These are the activations of a small neural network, seen along a few directions. Each row is one input.
In each table, some parts of the input vary, and every possible input appears once, in random order.
A made-up example of a description, with smaller parts first: one of 4 places along a line, together with either a single point or one of 9 places along a line or (one of 3 separate values, together with one of 8 places around a ring).
Shared parts are said once, and a part with two or three values counts as separate values.
(in the rows, 128 means zero)

A family of inputs:
row 1: [158 149 112 151  84 160 170 116 155 151 167 177 139 147 128 140 139 124]
row 2: [159 125 133 134 144 103 148  85 157 149 122 116 155 134 128 123 149 123]
row 3: [115 123 137 132 151 100  56 180  94 157 119  79 145  84 113 145 117 144]
row 4: [123  81 110 214 142 116 153 110 144 156  92 108 132  79 165  50 111 124]
row 5: [171 144 108 101 144  88 151 132 115 125 140 104 154 130 139 146 128 162]
row 6: [124  96 129 163 134  99  98 132 141 179 128 106 143  79 142  84 115 117]
row 7: [149 153 166  58 170  90  76 150 123 119 142 120 151 149 119 187 135 135]
row 8: [148 174 145  76 110 149 103 181 120 121 188 182 137 163 118 206 123 134]
row 9: [152 175 119 121  99 165 131 167 105 132 159 149 142 155  96 201 140 147]
row 10: [ 54  96 155  93 136 153 137  49 140  58  61 118  66 167 109  83 150  79]
row 11: [ 53 117 134 113  77 216 155  78 140  57 109 180  48 178 109 100 142  81]
row 12: [156 112 113 184 154 119 204  61 159 127  88 118 142 133 151  89 144 130]
row 13: [136 114 105 129 134  85 102 178 100 154 144  94 141  73 153 108  95 157]
row 14: [151 154 142 104 159 104 105 136 109 128 115  86 158 142  99 182 153 147]
row 15: [113 123 163  87 162  85  27 192 106 147 147 112 136  92 132 150  99 130]
row 16: [ 18  66 151 124 127 147  85  99 129  88  65 111  51 112 120  44 114  74]
row 17: [155 136  95 201  94 178 224  92 158 128 133 177 125 144 149 105 134 133]
row 18: [171 167  88 118  85 147 176 165 111 128 186 166 140 144 134 162 117 164]
Changing only one part turns row 18 into row 13. The same change can be made to row 11. Which row results?
Answer: row 16
Describe the family of inputs behind these rows.
Answer: one of 3 separate values, together with either a single point or one of 5 places along a line
Change only the place on the line of 5 in row 2. List by row number the other rows that result.
Answer: row 5, row 7, row 12, row 14

A family of inputs:
row 19: [153 157 140 105 123 149 151 107 145 111 148 163 136 172 122 168 150 124]
row 20: [121 121 110 101 123 108 126 155 105 115 143 121 117 107 151 112 102 147]
row 21: [136 109 127 141 131 106 109 148 142 158 150 139 138  97 157 103 103 123]
row 22: [ 56  77 127 168 110 176 173  45 158  85  65 139  62 139 132  36 137  77]
row 23: [112 148 137 123 106 163 103 153 120 128 142 150 118 140 101 167 132 122]
row 24: [164 151 100 119 122 126 191 119 123 106 133 133 137 155 133 143 134 155]
row 25: [126 139 100 139 108 149 139 161  89 121 132 118 123 121 117 142 119 152]
row 26: [135 113 148 149 170  90 100 120 136 159 103  93 153 102 129 119 131 126]
row 27: [112 125 163  91 156 109  79 125 125 124 109 104 133 138 106 151 142 110]
row 28: [137 132 119 178 108 146 122 153 129 165 140 133 145 108 124 131 127 133]
row 29: [125 122 124 110 160  93 111 129 103 112  98  72 131 116 123 127 131 148]
row 30: [111 129 149  85 123 123  88 149 131 124 155 152 113 131 129 131 113 114]
row 31: [176 141 117 155 124 125 173 101 157 155 147 147 158 137 138 135 142 134]
Describe the family of inputs behind these rows.
Answer: either a single point or (one of 3 separate values, together with one of 4 places along a line)
Change only the choice among 3 separate values in row 27. List by row number the other rows that result.
Answer: row 26, row 29
Start at row 26 and move only the place on the line of 4, one step at a time. The first step leads to row 21. Which rows follow, in order?
Answer: row 28, row 31

A family of inputs:
row 32: [180 138 120  70 182  22  89 196  86 150 160  72 172  87 144 150  91 188]
row 33: [ 88  72  81 203  88 175 206 100 119  90  92 127  90 108 179  24 114 114]
row 34: [ 62 115 188  99 138 163  76 120 140 108 111 180  89 161  99 146 125  60]
row 35: [214 138 136 142 172  55 162  95 172 183 141 129 194 126 156 132 133 142]
row 36: [147 164  78  90  73 118 103 238  65 161 201 128 144  99 112 186  86 175]
row 37: [157 154  98 136 161  77  72 220  66 167 159  79 160  57 129 169  90 205]
row 38: [ 94  72  97 145 153  91 203  50 149  88  56  95  92 114 164  19 121 121]
row 39: [ 78 106 188  85 146 141  51  71 151 111 115 129 101 137 114 133 159  66]
row 40: [199 154 150 142 169  86 147  92 161 162 105  94 205 169 105 171 177 133]
row 41: [142 178 135  37 143 114  99 217  57 103 155 127 140 152 107 233 108 167]
row 42: [174 173 152 113 143 149 174 115 148 130 151 181 163 191 109 210 150 123]
row 43: [ 72 110 118 117 123 187 209  64 116  40  62 147  56 183 115  93 128 100]
row 44: [158 170 137  24 154  92  73 167  63 105 161  82 156 130 119 216 143 175]
row 45: [151 195 113  59  95 125  89 233  86 102 190 142 126 140 120 209 109 187]
row 46: [ 77  93 165 189 145 132  57 127 151 177 107 123 111  61 129  83 109 101]
row 47: [ 80 129 100 138  78 200 200  79 140  42 101 161  42 173 129  63 132 121]
row 48: [ 88  82 112 145 149 121 186  47 138  68  18  61  96 157 111  63 162 113]
row 49: [196 154 120 207 150 112 148 119 151 199 142 134 178  94 140 149 135 158]
row 50: [ 86  74 152 180 106 161  71 158 149 162 137 158 124  86 160  72 103  80]
row 51: [206 133 106 197 110 142 163 151 153 184 173 164 187 117 171 141 130 134]
row 52: [ 84  99 113 104 130 164 183  16 129  40  64 101  72 158 128  82 161 109]
row 53: [ 71 130 169 118  92 177  67 136 166 109 147 197  77 151 111 116 128  85]
row 54: [166 134  84 127 117 107  87 251  68 153 187 107 169  82 163 164  83 181]
row 55: [ 96  79 175 124 170  76  70 104 174 163 107 115 120  94 149  67 110  80]
row 56: [186 188 130 132  97 162 164 132 176 129 188 197 145 178 120 184 154 144]
row 57: [186 158  99 161  72 155 179 138 152 192 194 184 160 135 117 161 135 131]
row 58: [168 159 134  65 178  54  74 195  72 131 120  40 182 127  96 187 139 175]
row 59: [ 86  93 187 125 166 104  54 102 161 142  70  82 124 136  96 110 155  69]
row 60: [ 66 100 141 145  69 172  85 143 145 171 155 182  97 108 107  91 109  77]
row 61: [189 166 152 100 150 126 147  64 156 132 154 135 180 169 124 196 182 133]
row 62: [ 77  88  93 212 126 145 191  70 122 103  60  97  80  82 147  36 119 138]
row 63: [ 72  99  73 167  53 190 219  85 115 102 111 147  61 130 126  41 116 112]
Describe the family of inputs behind these rows.
Answer: one of 4 places along a line, together with one of 8 places around a ring
Changing only the place on the line of 4 turns row 54 into row 50. The same change can be made to row 44. Which row results?
Answer: row 39
Change only the place on the line of 4 in row 41. List by row number the other rows that result.
Answer: row 34, row 42, row 43

A family of inputs:
row 64: [106 122  89 174  49 224 197  52 126  96 100 120  96 155 107  94 183 110]
row 65: [183 124 100 242 157 157 211 114 151 122 111 150 161 119 201 113 122 156]
row 66: [117 124 171 134  96 192 169  85 193 116 133 215 118 210 111 126 152  56]
row 67: [ 93 131 160  24 189  93 104 112 108  44  70  89  90 177  97 150 131 127]
row 68: [138 177 129  61 136 136 214  87 122  46 109 153 105 219 106 172 153 141]
row 69: [107 125  90 182  91 145 202  66 180 127 137 185  65 107 143  39 110 136]
row 70: [130  81 147 207 210 105 104 137 114 124  72  88 148  66 190  88 108 138]
row 71: [ 60  84 199  99 146 139  59 108 166 123  86 155 100 161 111 113 135  33]
row 72: [127 182 162 123 154 104  20 210  97 167 137 102 146 106  65 215 123 164]
row 73: [144 158  96  83  59 183 141 209  85 103 216 202 117 156 146 172  93 140]
row 74: [ 46  84 139 145 142  98  98  84 148 135  95 116  53  54 141  23  84 116]
row 75: [143  81 114 141 159  26 111 179 108 207  96  47 188  84 122  73  99 130]
row 76: [ 40  72 120 143 107 173  92  72  98  95  68  59  87 107 100  82 163  90]
row 77: [178 138 153  72 172  58  39 121 128 161 180  70 179  83 155 156 150 150]
row 78: [177 216 123 149 115 161 138 181 111 173 175 166 157 141  72 242 137 177]
row 79: [229 169 109 101 117 106 148  90 151 160 210 143 195 121 162 186 162 171]
row 80: [204 116  68 176 104  73 221 156 142 203 135 108 191 128 129 107 114 140]
row 81: [ 82 119 137  49 102 132  35 243  77 100 174 137 107 109 145 152  86 128]
Describe the family of inputs behind these rows.
Answer: one of 2 separate values, together with one of 9 places around a ring
Changing only the choice among 2 separate values turns row 72 into row 78. The same change can be made to row 70. Which row results?
Answer: row 65
Change only the choice among 2 separate values in row 68. List by row number the other rows that result.
Answer: row 67

A family of inputs:
row 82: [122 123 133  99 152 111 146 124 124  93 104 123 118 152 132 123 121 126]
row 83: [112 112 161 122 162 103  89 110 138 141  93  97 137 127 108 127 143 104]
row 84: [147 128  95 157  93 139 177 103 135 150 134 124 138 128 121 110 142 132]
row 85: [133 113 107 145 136 111 163 141 123 123 115 126 126 119 152  96 104 139]
row 86: [154 124  96 142  99 125 180 100 146 143 148 139 135 127 143  99 131 132]
row 87: [119 108 164 106 168  91  93 106 148 134 107 112 135 125 131 116 131 104]
row 88: [212 185 126  80 145  78  95 212 102 167 205 131 195 123 134 224 115 182]
row 89: [204 188 123  97 138  91  90 214  93 174 188 115 199 124 110 234 127 184]
row 90: [155 133 117 175 124 151 176 111 152 130 140 166 136 130 159 120 127 134]
row 91: [128 112 113 142 139 111 123 122 119 127 127 105 124  88 158  96 115 149]
row 92: [139 148 141 145 133 163 156  97 142 108 114 149 128 164 116 155 155 123]
row 93: [ 93 108 155 130 131 124  65 149 131 153 118 118 123 111 109 121 122  99]
row 94: [ 95 123 125 121 114 143 122 164 104 112 115 130 106 137 111 127 111 122]
row 95: [125 142 136 136 109 171 138 130 145 114 154 188 111 147 140 141 122 117]
row 96: [123 103 136 170 146 103 104 129 139 170 107  99 146  95 127 100 125 117]
row 97: [145 145 143 130 139 150 159  94 154 101 128 164 126 163 139 146 144 122]
row 98: [102 119 127 105 120 131 125 161 114 105 129 145 103 136 134 116 101 122]
row 99: [135 139 120 111 109 139 161  87 136 121 122 121 129 162 101 136 160 121]
row 100: [126 117 105 160 130 123 160 144 113 130 101 111 128 120 130 107 114 138]
row 101: [118 146 134 151 103 184 135 133 134 121 140 173 113 147 116 151 133 118]
row 102: [115 136 115 117  77 159 140 124 128 133 148 145 114 143 100 132 138 116]
row 103: [149 137 115 190 118 164 173 114 141 137 126 151 139 132 137 130 137 134]
row 104: [109 126 135 111 150 124 104 107 109 103 101  87 118 122 117 135 145 135]
row 105: [130  99 139 153 153  90 108 125 148 164 121 115 144  93 149  88 114 118]
row 106: [ 90 124 129 118 118 144  81 145 101 115 126 109 104 104 118 128 125 131]
row 107: [116 122 138  96 156 111 108 103 119  97 115 102 115 121 139 124 133 135]
row 108: [142 136 122  96 114 125 164  84 148 114 136 136 126 160 124 126 148 121]
row 109: [101 104 157 113 136 112  70 145 140 147 133 133 120 109 132 109 111  99]
row 110: [122 132 116 101  83 146 143 121 138 126 162 160 111 142 124 121 128 116]
row 111: [ 97 120 132 102 123 132  85 141 110 108 140 124 102 103 141 117 114 131]
row 112: [121 117 110 158 133 123 119 125 110 133 113  90 126  89 136 108 126 148]
row 113: [115 126 131 115 146 124 143 127 113 100  90 108 120 153 109 133 132 126]
Changing only one part turns row 107 into row 104. The same change can be made to row 82. Which row results?
Answer: row 113
Describe the family of inputs behind these rows.
Answer: one of 2 separate values, together with either a single point or (one of 3 separate values, together with one of 5 places along a line)
